Each row has a name. Each question is about the rows just above it.

F: | 139 | 105 | 128 | 206 | 137 |  82 |  97 | 109 | 151 |  98 | 117 | 125 | 101 | 128 | 140 | 142 |  77 | 111 |  85 | 119 | 147 | 125 |  89 | 129 | 101 | 127 | 144 |  96 |  99 | 152 |  85 | 140 | 164 | 131 |
V: | 150 |  36 |  97 | 133 |  94 | 108 | 147 | 163 |  61 |  73 |  97 |  77 |  60 |  91 |  89 | 105 |  82 | 149 |  96 | 143 | 107 |  75 |  99 |  73 | 129 |  81 | 128 | 112 |  51 | 105 |  84 |  94 |  98 | 104 |
X: | 149 | 124 |  74 | 114 |  73 | 170 | 135 | 192 | 117 | 153 | 165 | 151 | 119 |  83 |  74 | 114 | 179 | 199 | 146 | 156 | 102 | 127 | 149 | 103 | 130 | 146 | 130 | 161 |  97 |  83 | 123 | 149 | 159 |  97 |
Z: | 143 | 144 | 101 |  91 | 101 | 169 | 143 | 196 |  84 | 165 | 186 | 175 | 140 | 109 | 103 |  91 | 179 | 195 | 146 | 159 | 130 | 151 | 155 | 128 | 135 | 124 | 117 | 164 | 123 | 109 | 141 | 121 | 132 | 163 |
P: | 115 | 234 | 161 | 152 | 170 | 136 | 132 | 111 | 189 | 188 | 191 | 206 | 191 | 171 | 176 | 134 | 163 | 121 | 129 | 116 | 169 | 202 | 142 | 201 | 117 | 172 | 135 | 147 | 200 | 165 | 150 | 149 | 171 | 152 |
J: | 149 | 124 |  74 | 114 |  73 | 170 | 135 | 192 | 117 | 153 | 165 | 151 | 119 |  83 |  74 | 114 | 179 | 199 | 125 | 135 | 188 | 163 | 126 | 162 | 146 | 111 | 140 | 109 | 170 | 195 | 150 | 115 | 149 | 168 |
M: | 139 | 105 | 128 | 206 | 137 |  82 |  97 | 109 | 151 |  98 | 117 | 125 | 101 | 128 | 140 | 142 |  77 | 111 |  85 | 119 | 147 | 125 | 154 | 102 | 149 | 150 | 116 | 157 | 127 |  54 | 146 | 131 |  73 |  97 |
The entry that follows | 157 |:  | 127 |
What comes right after | 162 | in the named rows?  | 146 |
The row with | 139 | 105 | 128 | 206 | 137 |  82 |  97 | 109 | 151 |  98 | 117 | 125 | 101 | 128 | 140 | 142 |  77 | 111 |  85 | 119 | 147 | 125 |  89 | 129 | 101 | 127 | 144 |  96 |  99 | 152 |  85 | 140 | 164 | 131 | is  F

C: | 139 |  89 |  94 | 157 |  67 | 199 | 182 | 161 | 156 |  95 | 180 | 136 |  92 | 177 |  96 | 152 | 126 | 123 | 135 | 116 |  92 | 170 |  80 | 130 | 246 |  96 | 110 |
S: |  82 |  80 | 153 | 126 | 165 | 193 |  73 |  93 | 181 | 245 | 224 |  92 | 182 |  70 | 207 | 141 | 147 | 105 |  25 | 154 | 131 | 172 | 193 | 193 | 103 | 143 |  98 |
E: | 103 | 204 |  74 | 115 |  67 |  62 | 129 | 168 | 219 | 204 | 174 | 196 | 225 | 145 |  96 | 131 |  82 | 117 |  69 | 140 |  87 |  76 | 130 | 108 | 113 | 247 | 144 |
A: | 114 |  26 |  99 | 121 | 101 | 228 | 116 | 118 |  90 | 196 |  89 | 152 |  61 | 163 |  91 |  70 | 166 |  68 |  99 | 215 |  82 |  65 | 190 | 178 | 156 | 153 | 115 |
K: | 122 |  78 | 144 | 156 | 185 | 158 | 141 | 109 |  86 |  82 |  99 |  98 | 118 | 106 | 157 | 172 | 144 | 218 |  97 | 144 | 167 | 121 | 116 | 140 | 164 |  98 | 105 |
L: |  92 | 137 | 154 | 158 | 181 |  58 | 181 |  95 | 144 | 116 | 132 | 153 | 155 |  94 | 149 | 199 | 123 | 205 |  71 | 140 | 155 | 148 |  94 |  89 |  99 | 169 | 119 |
What comes right after | 86 | in the named rows?  | 82 |
What comes right after | 246 | in the named rows?  | 96 |
Right after | 143 | comes  | 98 |
What comes right after | 68 | in the named rows?  | 99 |

U: | 117 | 142 | 100 | 131 |  58 |  78 |  75 | 114 | 103 | 118 |  94 |
B: | 117 | 139 | 102 | 129 |  45 |  82 |  77 | 114 | 106 | 116 |  98 |
H: | 117 | 142 | 100 | 131 |  36 |  78 |  75 | 114 | 103 | 118 |  94 |
Y: |  53 | 162 | 164 | 142 | 100 | 164 | 113 |  92 |  94 | 107 |  92 |
Q: | 140 | 162 | 164 | 140 | 100 | 164 | 113 |  92 | 101 | 107 |  92 |
Right after | 139 | comes  | 102 |
Whose row is | 117 | 142 | 100 | 131 |  36 |  78 |  75 | 114 | 103 | 118 |  94 |?  H

Dar: | 127 | 155 | 163 | 130 | 109 | 135 |
Rabas: | 131 | 140 | 229 | 140 | 163 | 105 |
gev: | 114 |  68 |  77 | 147 | 151 | 181 |
Sifo: | 128 | 191 | 235 | 105 | 117 | 141 |
Povel: | 129 | 177 | 101 | 156 |  97 | 145 |
pom: | 132 |  93 | 116 | 150 | 159 | 102 |
zuzok: | 135 | 162 | 152 | 172 | 184 | 171 |
mati: |  94 | 139 | 143 | 131 | 218 | 143 |
Goken: | 151 | 199 |  29 | 118 |  45 | 140 |
zikul: | 151 | 199 |  29 | 118 | 175 | 140 |
What comes right after | 218 | in the named rows?  | 143 |
Right after | 129 | comes  | 177 |
Whose row is | 127 | 155 | 163 | 130 | 109 | 135 |?  Dar

votu: | 141 | 221 | 123 | 140 |  86 | 233 | 104 | 109 |  39 | 145 | 235 | 143 |  83 |  40 | 152 | 112 | 110 | 156 |  86 |  86 |  38 |  47 |
Bab: |  79 |  52 |  78 |  77 | 231 |  28 | 225 | 225 | 214 |  65 |  31 |  61 | 229 | 213 |  49 | 229 | 221 |  55 | 227 | 230 | 215 | 202 |
kage: | 206 |  25 | 207 | 200 |  44 |  29 |  18 |  19 | 173 | 197 |  30 | 203 |  48 | 172 | 198 |  21 |  20 | 191 |  51 |  48 | 173 | 168 |
leda: |  57 | 226 |  50 | 208 |  50 | 237 | 219 | 218 |  42 | 216 | 239 | 220 |  52 |  45 | 222 | 219 | 219 | 215 |  49 |  49 |  41 |  45 |
Daga: |  54 | 231 |  47 | 190 |  94 | 236 | 239 | 234 |  43 | 194 | 238 | 199 |  92 |  47 | 204 | 237 | 233 | 195 |  94 |  92 |  42 |  48 |
lutum: |  73 |  50 |  64 | 210 |  79 |  68 | 236 | 236 | 208 | 205 |  80 | 204 |  79 | 207 | 211 | 240 | 234 | 205 |  80 |  80 | 207 | 206 |
fekot: |  75 |  52 | 221 |  80 |  21 |  40 | 233 | 233 | 219 |  71 |  46 |  71 | 200 | 215 | 100 | 235 | 235 |  94 | 197 | 201 | 219 | 216 |
Ked: | 103 |  75 |  98 |  54 | 202 |  51 | 161 | 139 | 195 |  51 |  54 |  48 | 203 |  51 |  40 | 156 | 136 |  48 | 201 | 205 | 196 | 190 |
lada: | 181 | 226 | 182 |  38 | 199 | 225 |  25 |  36 |  29 |  39 | 220 |  40 | 199 |  32 |  44 |  34 |  41 |  46 | 195 | 196 |  26 |  34 |
Taf: | 212 |  20 | 209 | 189 |  41 |  18 |  22 |  19 | 217 | 190 |  20 | 190 |  41 | 215 | 184 |  20 |  20 | 178 |  41 |  40 | 218 | 215 |
ket: | 212 |  20 | 209 | 189 |  41 |  18 |  22 |  19 | 217 | 190 |  20 | 190 |  41 | 215 | 184 |  20 |  77 | 198 |  42 |  40 | 147 | 149 |
mif: | 188 | 225 | 188 |  32 | 203 | 229 |  28 |  25 |  28 |  38 | 227 |  36 | 203 |  32 |  33 |  26 |  22 |  43 | 199 | 203 |  27 |  30 |
What comes right after | 214 | in the named rows?  | 65 |
Whose row is |  54 | 231 |  47 | 190 |  94 | 236 | 239 | 234 |  43 | 194 | 238 | 199 |  92 |  47 | 204 | 237 | 233 | 195 |  94 |  92 |  42 |  48 |?  Daga
Which row holds | 141 | 221 | 123 | 140 |  86 | 233 | 104 | 109 |  39 | 145 | 235 | 143 |  83 |  40 | 152 | 112 | 110 | 156 |  86 |  86 |  38 |  47 |?  votu
Whose row is |  79 |  52 |  78 |  77 | 231 |  28 | 225 | 225 | 214 |  65 |  31 |  61 | 229 | 213 |  49 | 229 | 221 |  55 | 227 | 230 | 215 | 202 |?  Bab

zetan: | 100 |  48 | 110 | 199 | 115 | 154 |
met: | 126 | 168 | 114 |  95 | 186 |  56 |
suk: | 100 |  48 | 110 |  79 | 102 | 122 |
nutod: | 176 | 207 |  31 | 147 | 117 | 111 |
padak: | 168 | 168 |  55 |  90 | 182 |  95 |
Pes: | 100 |  48 | 110 | 199 | 191 | 158 |
nebu: | 125 |  32 | 156 | 116 | 190 | 122 |
Medi: | 103 |  64 | 195 | 110 | 191 |  99 |
What comes right after | 156 | in the named rows?  | 116 |
What comes right after | 125 | in the named rows?  | 32 |
The entry that follows | 103 |:  | 64 |
Right after | 116 | comes  | 190 |
Right after | 32 | comes  | 156 |
The entry that follows | 176 |:  | 207 |

Nosan: | 162 | 181 | 224 | 123 |
Rik: | 124 | 159 | 160 | 105 |
Vid: | 150 | 133 | 194 | 161 |
Gisat: |  71 | 215 | 118 | 101 |
Dava: | 150 | 163 | 194 | 161 |
rugi: | 124 |  96 | 215 | 144 |
viv: |  92 | 119 | 238 | 139 |
fem: |  93 | 149 | 214 | 141 |
The entry that follows | 96 |:  | 215 |
The row with | 150 | 133 | 194 | 161 | is  Vid
The entry that follows | 92 |:  | 119 |
Right after | 93 | comes  | 149 |

pudu: |  11 | 118 |  86 | 127 |  91 | 117 |  15 | 154 |  52 | 209 |
riv: |  91 |  95 | 107 |  98 | 211 |  70 | 206 | 101 | 155 | 119 |
goz: |  93 |  99 | 112 | 101 | 210 |  76 | 205 | 107 | 158 | 124 |
vidit: | 194 | 103 | 127 | 100 | 147 |  98 | 210 |  73 | 167 |  48 |
Tusaz: |  82 | 110 | 179 |  91 |  51 | 147 |  49 | 164 | 175 | 163 |
taz: |  10 | 115 |  85 | 124 |  90 | 114 |  15 | 152 |  53 | 188 |
tiv: |  78 | 108 | 178 |  88 |  47 | 146 |  43 | 163 | 173 | 101 |
feba: | 134 | 103 |  39 | 121 | 186 |  62 | 191 |  49 |  52 |  50 |
beb: | 191 | 103 | 127 | 100 | 146 |  98 | 207 |  73 | 165 |  49 |
nol: |  92 | 104 | 173 |  86 |  47 | 141 |  43 | 161 | 171 | 161 |
gade: |  91 |  95 | 107 |  98 | 210 |  70 | 205 | 102 | 154 | 119 |
The entry that follows | 115 |:  | 85 |
Right after | 110 | comes  | 179 |
The entry that follows | 167 |:  | 48 |
What comes right after | 76 | in the named rows?  | 205 |

